Each row below holds a small network's activations on one input, seen along a few directions.
Each table varies a few parts of the input and shows all the possible inputs, shuffled.
Descriptions start from the smaller parts, as in this example, which fits no table here: one of 6 places along a line, together with either a single point or (one of 2 separate values, together with one of 5 places around a ring) or one of 11 places around a ring.
Shared parts are said once, and a part with two or three values counts as separate values.

A family of inputs:
x1: [ 19 -36  23 -31   7 -29   2 -23  30   2 -21 -21  -2  12  24]
x2: [ 32 -20  -1 -19  31 -28  25  -5  43   1  -1  -2   5  18 -17]
x3: [-13  14 -16 -12  30  50 -13 -44 -13 -22  -6  18  -9 -66  11]
x4: [  6  28  11  36 -30 -10  22  74 -11   9  18   1 -13  60 -64]
x5: [-33   4 -91  27  21  12 -36 -46 -20  24  32  43  63 -61  44]
x6: [  7  35   6  45 -13  -8  34  83  -2   4  22  13 -12  63 -83]
x7: [ 22 -33  13 -25  18 -26   8 -14  35   3 -16 -16   0  10  12]
x8: [ -3  28 -32  -5  45  51   3 -35  -8 -25   6  33  -3 -61 -18]
x9: [  1  43 -43  20  74  55  21 -19  12 -36  15  52  -1 -51 -61]
x10: [  1  22  18  20 -38 -10  16  64 -21  12  14  -7 -13  54 -40]
x11: [-28  -2 -42  48 -59 -49 -27  55 -37  52  45   2  56  49  21]
x12: [ 15 -40  31 -36  -6 -30  -5 -29  25   1 -29 -28  -6   8  45]
x13: [ 37  -6 -10   6  60 -28  43  14  61  -8   6  17   8  25 -60]
x14: [-11   6  41   7 -62 -13  -7  45 -31  13  -3 -28 -20  48   2]
x15: [-15   2  48   3 -74 -14 -14  39 -36  13 -10 -35 -24  45  23]
x16: [-11  21 -26  -8  38  50  -6 -42 -10 -25  -1  23  -3 -65  -4]
x17: [-28  -2  18 -26  -4  50 -34 -63 -24 -22 -25  -4 -18 -76  64]
x18: [ 38 -14  -7  -2  41 -29  32   4  52  -2   1   6   7  23 -40]
x19: [ -8  10  31  14 -51 -10  -2  54 -28  14   2 -22 -18  46  -9]
x20: [-21   5   1 -22   9  44 -26 -58 -22 -23 -19   6 -14 -71  43]
x21: [  2  35 -39  10  57  54  11 -28   3 -29  11  41  -1 -55 -42]
x22: [ -6  16  22  17 -45 -10   6  58 -26  11   7 -18 -11  49 -25]
x23: [-16   9  -6 -18  21  46 -19 -53 -17 -23 -11  12 -10 -67  22]
x24: [ 24 -26   4 -22  25 -26  15 -11  38  -1 -10 -12   6  11  -4]
x25: [-22  -5  62  -1 -84  -5 -23  31 -38  11 -16 -43 -27  37  45]
x26: [  7 -47  46 -40 -18 -21 -14 -35  23   0 -35 -37  -9   1  66]
x27: [  4 -46 -62  15   7 -66 -13 -14  23  47  25   6  70  15  46]
Question: Describe the family of inputs behind these rows.
Answer: one of 3 separate values, together with either a single point or one of 8 places along a line
Question: Changing only the choice among 3 separate values turns x14 into x23. The same change can be made to x6. Which row results?
Answer: x9
Question: Which other rows does x22 become when the choice among 3 separate values takes its other values? List them by row number.
Answer: x16, x24

A family of inputs:
x28: [-18   6  41  29 -95 -31   2 104 -39  32  11 -41  -5  87  -8]
x29: [  3   6  34 -20 -12  26 -12 -33  -1 -31 -19  -8 -25 -19   3]
x30: [ 22  -3 -10  20  54   1  33  11  53 -10  -5  15   4  11 -43]
x31: [ -7  28 -16  16   9  29   2  31 -23  -2  28  24   0 -23 -39]
x32: [ 10   5 -35  13  51  -9  27  -3  41 -13  21  30  34   6 -26]
x33: [ 28 -15  -1  -2  39  -9  19  10  31   2   0  10  -7  -8 -37]
x34: [ 28 -26  -2 -21  13   3  13 -21  28  14 -16 -13  -9  -9  20]
x35: [  5 -25  39   3 -65 -80   5  66   1  39  16 -33  18 106  10]
x36: [ 20  16  11 -21  -8  27  16 -23  -7  -6 -10   1 -28  -8   2]
x37: [ 11   8  66  14 -84 -46  15  85 -18  11  -8 -43 -35 104 -21]
x38: [-10 -10  23  36 -86 -65 -11  71 -22  49  11 -22   6  95   7]
x39: [ -5  22 -49  50  32   6  10   0  15  -3  17  40  22  -4 -29]
x40: [ 11  39   1  19  33  23  37   7  21 -29   4  27 -17  10 -62]
x41: [ -6  15 -16  -1 -16  42  -3  -1 -28  11  12   1  -1 -23  18]
x42: [-16   9  41 -28  -1  30 -10 -36 -15 -31 -30   1 -39 -32  32]
x43: [ 17  -6 -25  -9  36 -20  12  -4  19  -1  25  26  23 -12 -20]
x44: [ 14 -19  -8 -20  34 -11   6  -5  17   1 -19 -18  -3   0 -19]
x45: [  2  -1 -39   9  -9   9 -10 -31 -11  22   5  14  10 -22  35]
x46: [-13  -9 -14  12 -12   6 -37 -45  -7   0  -5   3  14 -34  35]
x47: [  3 -11 -32 -27  31 -22   1 -20   4  -1   5  -4  29  -4  -3]
x48: [  3  21   2 -21  12  12   8  -7 -16 -20 -12  -4 -23   1 -38]
x49: [-32  -5  -8   5  -2  11 -33 -46 -20  -1 -17  11   1 -48  63]
x50: [ -7 -31  29 -27  20   5 -10 -35  19 -10 -37 -16 -19 -35  50]
x51: [-17 -21   6 -34  17  -5 -16 -50   7 -11 -13   0  14 -40  67]
x52: [ 17 -34  59  13 -63 -69  13  81  13  36  -7 -54 -14 106  -6]
x53: [-22  22 -23  -1   5  26 -10  15 -37  -3  10  -5   4 -15 -22]
x54: [  1 -25   0 -27   7 -10 -19 -48  20 -10  -1  -8  27 -25  38]
x55: [-12   6 -46  11  12  -7 -16 -16 -22   9   2   7  16 -14  -6]
x56: [ 17 -18 -26 -29  10  -7   7 -35  16  12   9   3  23 -13  37]
x57: [-15  41 -25  37  25  39  13  32   2 -13  26  28  10  -5 -46]
x58: [ 12 -35  23 -19   9   1 -13 -33  32 -10 -25 -24  -5 -20  21]
x59: [-42   7  16  -7  -8  45 -25 -16 -39 -12  -8   0 -12 -48  47]
x60: [ 17  27  11  -2  17  13  22   8  -3 -18   7  24 -27  -9 -56]
x61: [-23   5   9   1 -20  40 -29 -13 -25 -13   2  -9   3 -34  19]
x62: [  2  11 -39  28  17  -4  -5   0  -8   9  21  37  11 -22 -22]
Question: Describe the family of inputs behind these rows.
Answer: one of 5 places around a ring, together with either a single point or one of 6 places along a line
Question: Changing only the place on the ring of 5 turns x38 into x52. The same change can be made to x39. Which row results?
Answer: x30
Question: Which other rows agree with x37 in the place on the ring of 5? List them by row number.
Answer: x29, x36, x40, x42, x48, x60
Question: A walk changes only the place on the ring of 5. It starts at x51 and steps to x49. List the rest of the walk in order.
Answer: x59, x42, x50
Question: Which other rows does x62 become when the place on the ring of 5 takes its other values? List them by row number.
Answer: x31, x33, x43, x60
